Each row below holds a small network's activations on one input, seen along a few directions.
Each table varies a few parts of the input and shows all the possible inputs, shuffled.
Descriptions start from the smaller parts, as in this example, which fits no table here: ring(8) and (point or (values(2) and line(4)) or line(9)).
Shared parts are said once, and a part with two or three values counts as separate values.
In the rows, zero is written as 128.

Other details of the inputs shift rows strongly along two fixed directions, in all tables alike. That doesn't count.

Table:
row 1: [ 94 145 128 168 110 127  96 137 103 145  92 137 102 145 147]
row 2: [104 217  79 138  61 138 140 142 108 116  93 119  57  64 158]
row 3: [138 121 134 113 130 168 157 122 144 143 164 125 148 129 107]
row 4: [ 95  64 108 112 149  59  83 145 104 100 107 160 169 154 160]
row 5: [112  99  92 131 147  56  83 138 110  98 100 133 150 151 158]
row 6: [156 127 155 119 140 145 149 127 138 132 137 129 135 117 108]
row 7: [143 134 145 124 144 134 156  94 151 138 150 106 147  94 103]
row 8: [ 87 197  82 115  80 170 139 133 110 103 118 146  60  64 171]
row 9: [162 122 154 122 129 145 150 133 131 139 139 118 136 134 110]
row 10: [163 124 154 106 123 160 147 132 146 138 157 117 119 142 106]
row 11: [108  75 113 116 160  46  86 120 120 109 119 138 179 154 146]
row 12: [145  93 132 107 150 124 124 137 130 129 145 130 151 168 117]
row 13: [127 132 161 161 116 171 129 119 137 164 137 115 107 165  93]
row 14: [104 121 113 124 132 110 122 132 107  97 118 154 127 107 155]
row 15: [159 119 136 127 127 152 156 127 135 162 139 117 149 123 100]
row 16: [113 137 111 111 121 125 103 149 116  87 121 150  94 122 157]
row 17: [157 141 150 127 146 136 152 112 154 131 144 105 140 109  95]
row 18: [135 134 158 183 140 138 130 104 160 175 125 106 134 161 111]
Each input here is: values(3) and (point or ring(5)).
Changing only the values(3) part turns row 18 into row 1. The same change can be made to row 2. Which row results?
> row 9
A walk changes only the ring(5) part. It starts at row 12 and steps to row 3. List the rest of the walk in order.
> row 8, row 16, row 10
Which other rows does row 16 become when the values(3) part takes its other values? List them by row number.
> row 6, row 17

Table:
row 19: [158  69 191 132 169 135 128 108 158 157 150 118 175 189  91]
row 20: [173 160 157 137 120 187 195 100 158 176 161 102 144  85  77]
row 21: [ 96 141 116 145 114 126 103 136 111 131 107 141 101 137 156]
row 22: [130 191 100 110  73 206 174 147 108 131 146 137  62  62 129]
row 23: [106  74 113 116 158  46  75 136 105  93 105 146 167 154 154]
row 24: [118  98 147 137 145 125 112 124 131 136 130 132 143 166 116]
row 25: [139 105 133 109 155 107 125 118 142 110 136 123 152 137 128]
row 26: [153 193 132 127  97 196 186 116 146 151 159 101 100  69 101]
row 27: [108 136 100 110 113 118 121 142 117 108 120 141 113 116 156]
row 28: [121  65 131 100 166  65  93 139 124  94 127 146 170 167 147]
row 29: [103 142  94 118 113 117 123 136 116 106 113 142 112 102 162]
row 30: [ 99 135 117 145 121 131 110 133 116 134 116 138 113 140 138]
row 31: [128 139 120  91 121 138 124 151 111  89 129 148 102 122 146]
row 32: [117 136 121 148 127 114 106 133 125 127 113 130 112 145 138]
row 33: [116  77 113 109 155  61  90 132 116 101 114 142 165 156 147]
row 34: [186  55 196 133 191 127 135 104 173 171 162 106 207 207  75]
row 35: [108 138 108 148 120 124 110 137 116 136 112 131 117 138 141]
row 36: [119 142 109 109 121 121 125 133 124 105 125 129 112 119 144]
row 37: [ 90 131 102 146 112 106  95 146 101 116  97 138 105 139 155]
row 38: [109 214  79 136  61 188 170 128 113 138 127 122  66  40 143]
row 39: [190  62 223 133 187 152 148  89 186 168 177 103 195 200  49]
row 40: [112 142 112 148 109 112 111 144 108 130  98 131 106 134 151]
row 41: [158 195 139 145 106 199 197 102 153 161 152  97 108  50  93]
row 42: [177  95 198 140 167 159 147  96 177 168 168 107 169 178  66]
row 43: [109 141 100 121 116 106 122 133 116 114 110 140 120 107 153]
row 44: [117  63 133 118 178  53  93 128 121  92 112 149 181 156 150]
row 45: [118  88 138 137 143  88  91 137 119 120 108 134 141 177 144]
row 46: [124 136 125 147 122 109 110 137 122 126 107 125 110 141 134]
row 47: [107 140 105 148 111 115 108 144 107 129 100 131 111 131 144]
row 48: [106 134  94 112 110 118 121 140 110 110 124 138 113 115 151]
row 49: [175 166 158 136 125 182 188  99 162 169 160  92 134  83  74]
row 50: [173 148 156 138 127 191 193  95 159 170 165 100 153  84  75]
row 51: [101 154 112 151 100 119 106 141 110 116 101 132  85 126 149]
row 52: [121 145 109 120 124 108 123 127 125 113 116 125 117 107 141]
row 53: [122 128 114  92 116 136 121 162 108  93 124 159 103 117 154]
row 54: [119 131 110 116 117 123 129 134 116 118 136 131 125 112 137]
What do these inputs look like to the network?
> values(3) and (point or ring(5) or line(6))
Changing only the values(3) part turns row 52 into row 33. The same change can be made to row 46. Which row results?
> row 47
Which other rows does row 41 become when the line(6) part takes its other values? List them by row number.
> row 25, row 26, row 36, row 49, row 52
Which other rows does row 31 become when the values(3) part takes its other values? List them by row number.
> row 22, row 53
